Each row has a name. After each piece below comes the name of the row it's from, unless a question asks for something else. Each question is about the rows just above it.

[148 135 120 123 124  92  63] -> R
[123 120 135  63  91 148 124] -> Q
[135 148 123 125  91  63 120] -> P
Put [148 135 123 124 120  63  91] back in order: which row is it?
Q
Which row holds these entries in another order? [ 63 124 123 148  92 120 135]
R
[124 148  91  63 135 120 123] is which row reordered?
Q
[148 123 135  91  63 120 124] is which row reordered?
Q
Which row holds these entries in another order? [123 148  91 135 125  63 120]
P
Put [ 63  91 120 123 124 135 148] back in order: which row is it?
Q

[125  89 127 137 160 127 119 147 101 136  75  97 145 119 134 139 160 108
 124 134 112 115  84 109 135  97 166 139 134 172 119] -> T
[110 110 148 121 132 127 138 127 135 178 103 109 147 126 151 101 140 130
  91  91 122 116 108  92  95 123 149 135 134 173 161] -> E
[144 132 111 141 147 141 135 124 116  90 129 150 129 132  91 172 124 126
 164 169 130 133 138 173 172 105 112 134 137 101  87] -> S
[104 131 133 117 138 156 147  93 143 189 121 148 157 126 137 113 126 140
  98  90 124 123 145 116 108  97 125 151 132 166 163] -> B
[135 135 110  91 161 149 127 151 103  95 123 132 108  92 147 127 173 116
 178  91 110 101 134 126 109 148 122 140 130 122 138] -> L
[138 116 116 137 160 135 122 141 100  86 116 130 128 132  98 170 135 118
 161 160 122 122 114 163 168 111 132 136 134 113  80] -> N
[116 145 118 116 151 171 152  97 133 155 128 158 157 133 110 142 132 140
 124 108 128 130 162 167 143  69 121 148 145 146 131] -> V
[ 95 123 149 135 134 173 161 110 110 148 121 132 127 138 127 135 178 103
 109 147 126 151 101 140 130  91  91 122 116 108  92] is which row reordered?
E
[119 172 134 139 166  97 135 109  84 115 112 134 124 108 160 139 134 119
 145  97  75 136 101 147 119 127 160 137 127  89 125] is which row reordered?
T

[118 147 112 106 130 144 138 117 117 113 122 125 169 117 111 128 130  99
 131 120 138 118 129 140 146 124 139 141 128 123 108 127 115 122 134 123
 114 136 143 117 125 134 114 140 132 134 135 115 130 144 125 166 124 121
 135 143 155 119] : A
[148 130 122 129 134 112 157 118 139 155 141 132 111 126 117 130  89 135
  89 151 104 148 128 122 149 105 109 119 149 148 127 127  91 113 151 121
 128 145 115 146 122 107 126 150 113 148 119 156 127 122 131 107 104 103
 121 174 107 162] : J
[128 148 109 106 134 137 151 111 123 126 129 127 161 116 105 130 109 103
 111 132 125 128 129 138 157 112 129 137 139 133 107 126  96 114 147 118
 114 145 137 126 122 124 112 151 124 144 130 129 130 141 126 156 112 109
 131 167 145 136] : X
[139 137 126 145 111 125 157 109 128 151 136 129 114 130 145 109 144 116
 133 114 151 126 126 128 167 106 103 130 112 112 161 126 109 137 111 129
 134 137 122 124 124 107 127 141 129 105 132 147 156  96 131 138 112 129
 123 118 149 130] : M
[121 151 108 102 132 143 145 113 119 117 124 125 172 115 106 129 122  97
 123 124 134 121 129 141 154 118 135 141 133 127 105 126 104 117 141 119
 112 141 143 119 123 131 111 146 129 139 134 120 130 145 126 168 118 114
 135 157 155 126] : U
[126 155 157 135 114 118 168 126 145 130 120 134 139 129 146 111 131 123
 119 143 141 112 119 141 117 104 126 105 127 133 141 135 118 154 141 129
 121 134 124 123  97 122 129 106 115 172 125 124 117 119 113 145 143 132
 102 108 151 121] is which row reordered?
U
Which row holds these entries in another order? [136 145 167 131 109 112 156 126 141 130 129 130 144 124 151 112 124 122
 126 137 145 114 118 147 114  96 126 107 133 139 137 129 112 157 138 129
 128 125 132 111 103 109 130 105 116 161 127 129 126 123 111 151 137 134
 106 109 148 128]
X
Put [126 121 151 108 102 132 143 145 113 119 117 124 125 172 115 106 129 122
  97 123 124 134 121 129 141 154 118 135 141 133 127 105 126 104 117 141
 119 112 141 143 119 123 131 111 146 129 139 134 120 130 145 126 168 118
 114 135 157 155] back in order: which row is it?
U

[166 170  84 157 164 105  85 147 148 135 131 136  65 118 122 121 154 146
 164 152 124 152 117  97 149 128] : D
[ 97 128 152 122 118 148 154 136 164  85  84 146 149  65 124 117 121 164
 131 166 157 152 135 169 147 105] : K
[134 123 130 118 137 128 149 138 124 113 121 104 133 156 115 118 132 104
 110 124 117 137 124 137 108 119] : W
[154 120 135 166 172 186 158 127 160 171 127 106 109 143 145 125 153 165
 123 124 154 150 128 158 121 106] : G
[126 125 113 128 135 132  81 105 144 136 154 126 123  98 144 153 123 148
 146 124 127  99 140 114 153 143] : C
[146 128 146 165 158 174 190 136 151 163 111 115 115 158 131 108 153 150
 118 128 155 172 119 160 107  99] : Z
[ 85 146 121 118 136 164  97 128 168  65 148 117 135 152 124 152  84 122
 166 149 154 147 164 105 131 157] : Y
Which row holds these entries in another order? [128 149  97 117 152 124 152 164 146 154 121 122 118  65 136 131 135 148
 147  85 105 164 157  84 170 166]
D
Which row holds these entries in another order? [ 65  84  85  97 105 117 118 121 122 124 128 131 135 136 146 147 148 149
 152 152 154 157 164 164 166 170]
D
[105  97 128 152 122 118 148 154 136 164  85  84 146 149  65 124 117 121
 164 131 166 157 152 135 169 147] is which row reordered?
K
Put [157 164 124 148 149 117  97 154 170 118 146 147 164  85 135 105 166 122
 121  65 152 128 131 136  84 152] back in order: which row is it?
D
Which row holds these entries in another order? [119 134 123 130 118 137 128 149 138 124 113 121 104 133 156 115 118 132
 104 110 124 117 137 124 137 108]
W
Put [105 147 169 135 152 157 166 131 164 121 117 124  65 149 146  84  85 164
 136 154 148 118 122 152 128  97] back in order: which row is it?
K
Which row holds these entries in another order? [104 118 137 128 123 108 156 149 137 138 134 124 124 124 118 130 110 113
 117 115 137 104 133 121 119 132]
W

[114 143 145 155 119 142 118 123 126 161 168 131 150 148  97 145 140 160
 108 149 122 128 140 135 155 133 122 158 154 106 124  86] = zos
[161 145 119  97 131 155 149 106 140 133 124 143 123 158 119 122 114 140
 128 142 108 148 155 150 160 168 126 145 154  86 122 135] = fevo
[140 134 137  71 138 100 142 119 121 128 129 157 115 138  86 146 130 147
 143 109  97 144 140 141 153 148 125 147 141 103 123 127] = ris
[123 125 124 151 124 140 123 131 131 129 128 116 133 124 145 121 127 120
 121 136 141 121 123 122 119 121 129 120 123 138 130 128] = Voza
[153 141 128  78 135 127 147 111 131 130 126 154 118 150 100 135 122 145
 137 125  99 148 150 148 160 162 125 148 150  90 122 132] = relo
[161 146 111 123 126 178 145 105 147 134 121 130 130 160 141 110 109 131
 119 157 122 144 155 148 154 167 128 138 152  90 123 138] = kazun
[125 127 143  76 138  81 134 128 114 125 133 155 115 124  83 153 138 144
 146  97 101 137 128 132 141 131 126 141 131 119 125 124] = vato
[100 113 131 173 122 119 108 147 122 125 131 105 137 103 151 125 137 112
 122 125 155 108 104 107  95  92 130 108 104 168 134 123] = vinem
[149 145 119 126 108 143 131 150 140 161 122 158 145 128 155 114 133 135
 106 148 168 160 122 124 142 155 140 123 119 154  97  87] = suku
[115 121 132 141 126 118 120 137 123 126 130 121 130 116 132 130 133 123
 128 123 136 119 117 119 115 112 129 121 117 145 131 126] = Bira
[118 123 128 149 125 129 120 135 127 127 129 117 132 119 140 124 130 121
 124 130 140 119 119 120 116 115 129 120 119 143 130 126] = tofov
[114 130 135 131 124 121 121 117 128 116 123 121 117 144 124 121 127 121
 128 115 132 128 131 126 131 137 118 125 135 111 134 108] = geki
Put [128 124 108 135  86 143 122 158 119 155 154 155 149 106 145 126 142 114
 145  97 123 131 133 140 140 150 161 148 168 160 119 122] back in order: which row is it?
fevo
Put [135 122  86 154 145 126 168 160 150 155 148 108 142 128 140 114 122 119
 158 123 143 124 133 140 106 149 155 131  97 119 145 161] back in order: which row is it?
fevo
[101 137 128 132 141 131 126 141 131 119 125 124 125 127 143  76 138  81
 134 128 114 125 133 155 115 124  83 153 138 144 146  97] is which row reordered?
vato
Put [154  97  87 149 145 119 126 108 143 131 150 140 161 122 158 145 128 155
 114 133 135 106 148 168 160 122 124 142 155 140 123 119] back in order: which row is it?
suku
[ 97  87 149 145 119 126 108 143 131 150 140 161 122 158 145 128 155 114
 133 135 106 148 168 160 122 124 142 155 140 123 119 154] is which row reordered?
suku
Put [116 125 117 121 135 130 117 131 137 135 131 134 132 111 124 124 131 121
 127 128 121 128 121 108 114 123 144 121 128 118 126 115] back in order: which row is it?
geki
Which row holds these entries in another order? [135 119 155 123 158 131 154 124 122 114 161 140 126 128 148 160 168 145
 122 119 108  86 155 106 142 149 143 140 145  97 150 133]
fevo

[127 131 134 124 134 136 134]  Zub
[124 138 138 125 134 135 135]  kar
[131 124 123 124 126 125 127]  Dapu
[132 117 114 109 131 120 134]  lupu
[ 92  79 160  55 196  78  67]  kir
[ 99  91  89  63 156 100 178]  nam
[ 66  92  78  55 160  79 196]  Dedo
Put [ 55 160  79 196  66  92  78] back in order: which row is it?
Dedo
[124 127 131 134 134 134 136] is which row reordered?
Zub

[ 55 143 149  82] : lipe
[109  75  69 115] : vevuz
[ 68 109 115  75] : bogi
[ 68  76 115 109] : Medam
Which row holds these entries in another order? [ 75 115 109  69]
vevuz
Put [ 55 149  82 143] back in order: which row is it?
lipe
[115  69  75 109] is which row reordered?
vevuz
Put [149 143  82  55] back in order: which row is it?
lipe
[ 68 109  75 115] is which row reordered?
bogi
Put [115  75  68 109] back in order: which row is it?
bogi
Which row holds these entries in another order? [109 115  76  68]
Medam

[167 163 101  92 123 179 163 159 160 126 152 106 151 113 124] : vozov
[123 156 110 166 159 143 102 121 153 130 157 153 135 152  91] : Rimas
[168 187  93 124 159 153 165 152 165 121 102 144 105 103 147] : nes
[121 159 145 187  93 124 102 152 168 103 153 105 165 165 147] : rikav
[168 109  82 135 144 118 144 163 157 128 136 156 112 123 131] : raf
[158 105 142 143 120  87 149 136 146 162 124 153  99 111 160] : mesef
[168 179  92 126 159 151 163 152 163 123 106 160 113 101 124] : Guz
[166 156  91 130 159 144 157 152 153 121 123 153 110 102 135] : Zubi
[168 187  93 124 159 153 165 152 165 121 102 162 115 100 121] : namis
[124 113 151 106 152 126 160 159 163 179 123  92 101 163 167] is which row reordered?
vozov
Put [124 101 113 160 106 123 163 152 163 151 159 126  92 179 168] back in order: which row is it?
Guz
Put [ 91 152 135 153 157 130 153 121 102 143 159 166 110 156 123] back in order: which row is it?
Rimas
Which row holds these entries in another order? [121 123 153 110 102 135 166 156  91 130 159 144 157 152 153]
Zubi
[ 93 102 103 105 121 124 144 147 152 153 159 165 165 168 187] is which row reordered?
nes

[147 149  78 168 101 140 153 157 197 115 116 132 136 121 148  99 170 103
 155 156 101 106 103  82 134 144  91 127 138 137 133 124  79 121 150 137
 116 139  77 119 151 168  85 147 135 107 116 138 155 139  99 107 137 133
 141 128 123 105] = Vus
[ 91 133 136 121 138 116 156 123  77 107 115 132 137 124 150 141 168  79
  86  82 121 155 168 133 139 139 197 148 149 128 127 157 116 170 101 116
 147 103 144 155 151 138 107 147 137 140 119 153 103 101  78 105 137 134
  99 136  99 106] = parib
[103  77 127 116 101  86 155 119  82 137 132 137 156 107 106  99  99 133
 101 124 168 170  91 135 147 153 139 197 147 144 155  79 116 149 168 123
 141  78 137 121 105 107 140 136 121 139 150 128 115 148 103 138 151 134
 157 138 133 116] = rovu
[127 144  86  91 168 137 168 139 133 105 136  77 134 149 133 141 121 156
 116 132  99 137 140 116 128 103 119 155 197  82 103 138 136 155 101 148
  78  99 147 151 170 147 138 124 107 121  79 137 115 139 150 153 116 157
 107 106 123 101] is which row reordered?
parib
Which row holds these entries in another order? [105 123 128 141 133 137 107  99 139 155 138 116 107 135 147  85 168 151
 119  77 139 116 137 150 121  79 124 133 137 138 127  91 144 134  82 103
 106 101 156 155 103 170  99 148 121 136 132 116 115 197 157 153 140 101
 168  78 149 147]
Vus
Which row holds these entries in another order? [139 139 197 148 149 128 127 157 116 170 101 116 147 103 144 155 151 138
 107 147 137 140 119 153 103 101  78 105 137 134  99 136  99 106  91 133
 136 121 138 116 156 123  77 107 115 132 137 124 150 141 168  79  86  82
 121 155 168 133]
parib
Which row holds these entries in another order? [133 116 103  77 127 116 101  86 155 119  82 137 132 137 156 107 106  99
  99 133 101 124 168 170  91 135 147 153 139 197 147 144 155  79 116 149
 168 123 141  78 137 121 105 107 140 136 121 139 150 128 115 148 103 138
 151 134 157 138]
rovu
Which row holds these entries in another order? [ 77  78  79  82  86  91  99  99 101 101 103 103 105 106 107 107 115 116
 116 116 119 121 121 123 124 127 128 132 133 133 134 135 136 137 137 137
 138 138 139 139 140 141 144 147 147 148 149 150 151 153 155 155 156 157
 168 168 170 197]
rovu
[116 133 138 157 134 151 138 103 148 115 128 150 139 121 136 140 107 105
 121 137  78 141 123 168 149 116  79 155 144 147 197 139 153 147 135  91
 170 168 124 101 133  99  99 106 107 156 137 132 137  82 119 155  86 101
 116 127  77 103] is which row reordered?
rovu

[125 128 135 128 132] -> Liguz
[126 123  89 125 128] -> Zala
[128 129 135 130 131] -> vulog
[130 135 129 130 128] -> rutos
[136 122 128 114 143] -> Lom
[128 135 130 128 130] -> dopu
[140 131 193 120 137] -> magig
[128 133 129 140 125] -> gigup
[129 128 132 133 133] -> Rerir
[128 135 130 130 128] -> rili
[132 129 132 128 133] -> vofal
[128 129 130 131 135] is which row reordered?
vulog
Which row holds these entries in another order? [125 128 128 132 135]
Liguz
Put [128 130 135 129 130] back in order: which row is it?
rutos
Put [130 135 130 128 129] back in order: which row is it?
rutos
Which row holds these entries in another order? [128 133 132 129 132]
vofal

[158 124 143 117  86  94 164] : fom
[132  91 105 116 161 123  81] : Fof
[129  71 124 110 155 120  97] : losa
[158 125  86 117 163 143  94] : nud
[143 164  86 158  94 117 125] : miteb
[ 99 118 116 140 141 106  69] : Budon
[161 132 123 105 116  91  82] : dubeg
[144  70 145 100 140 131 150] : vezel
Put [116  91  82 161 132 123 105] back in order: which row is it?
dubeg
Put [ 94 143 163 117  86 125 158] back in order: which row is it?
nud
Put [116 161 123  81 132  91 105] back in order: which row is it?
Fof
[ 94 124 143 164  86 117 158] is which row reordered?
fom
Put [ 81  91 105 116 123 132 161] back in order: which row is it?
Fof
Put [ 71  97 110 120 124 129 155] back in order: which row is it?
losa
[125 117  94 158  86 164 143] is which row reordered?
miteb

[134 172 146 191 173] : pog
[124  96 121 102  99] : dofud
[121 102 124  98  96] : Zufu
[124  99  95 121 102] : doma
[191 134 146 173 173] : bof
[173 174 146 191 134] : pes
Which row holds these entries in another order? [102 124  99  95 121]
doma
[102  99 124  96 121] is which row reordered?
dofud
Put [191 134 173 174 146] back in order: which row is it?
pes
Which row holds these entries in another order? [ 95  99 102 121 124]
doma
Which row holds these entries in another order? [124 121  96 102  99]
dofud
[173 191 146 172 134] is which row reordered?
pog
Which row holds these entries in another order? [173 146 191 173 134]
bof

[ 57 140 120 127 159 118 123 110 106 122 163 179  67  64 130  54 153  84
 115 106 138  63 111 115 140 145  90 199 139 142]  diger
[108 119 185 138 117 150 139 128 159 120 147 135 110 151  89 116 134 126
 155 139 116 154 151 118  64 162 123 135 101 110]  vas
[116 123 139 118 159 110 151 139 155 108 146 120 101 135 162 126 128 117
 150 119  89 154 151 135 138 134 185 110  64 116]  rapat
[116 110 135 185 138  64  89 120 139 118 117 151 151 155 147 134 116 123
 126 162 154 119 150 159 111 139 135 128 108 101]  Lirov
[ 57 140 120 127 159 118 123 110 106 122 163 179  67  64 130  54 153  84
 115 106 138  63 111 115 140 106 123  85 132 114]  Puris
[ 54  57  63  64  67  84  85 106 106 106 110 111 114 115 115 118 120 122
 123 123 127 130 132 138 140 140 153 159 163 179] is which row reordered?
Puris
Which row holds these entries in another order? [ 64  89 101 108 110 110 116 116 117 118 119 120 123 126 128 134 135 135
 138 139 139 146 150 151 151 154 155 159 162 185]
rapat
[ 64  89 101 108 110 110 116 116 117 118 119 120 123 126 128 134 135 135
 138 139 139 147 150 151 151 154 155 159 162 185] is which row reordered?
vas
[116 123 126 162 154 119 150 159 111 139 135 128 108 101 116 110 135 185
 138  64  89 120 139 118 117 151 151 155 147 134] is which row reordered?
Lirov
[132 114  57 140 120 127 159 118 123 110 106 122 163 179  67  64 130  54
 153  84 115 106 138  63 111 115 140 106 123  85] is which row reordered?
Puris

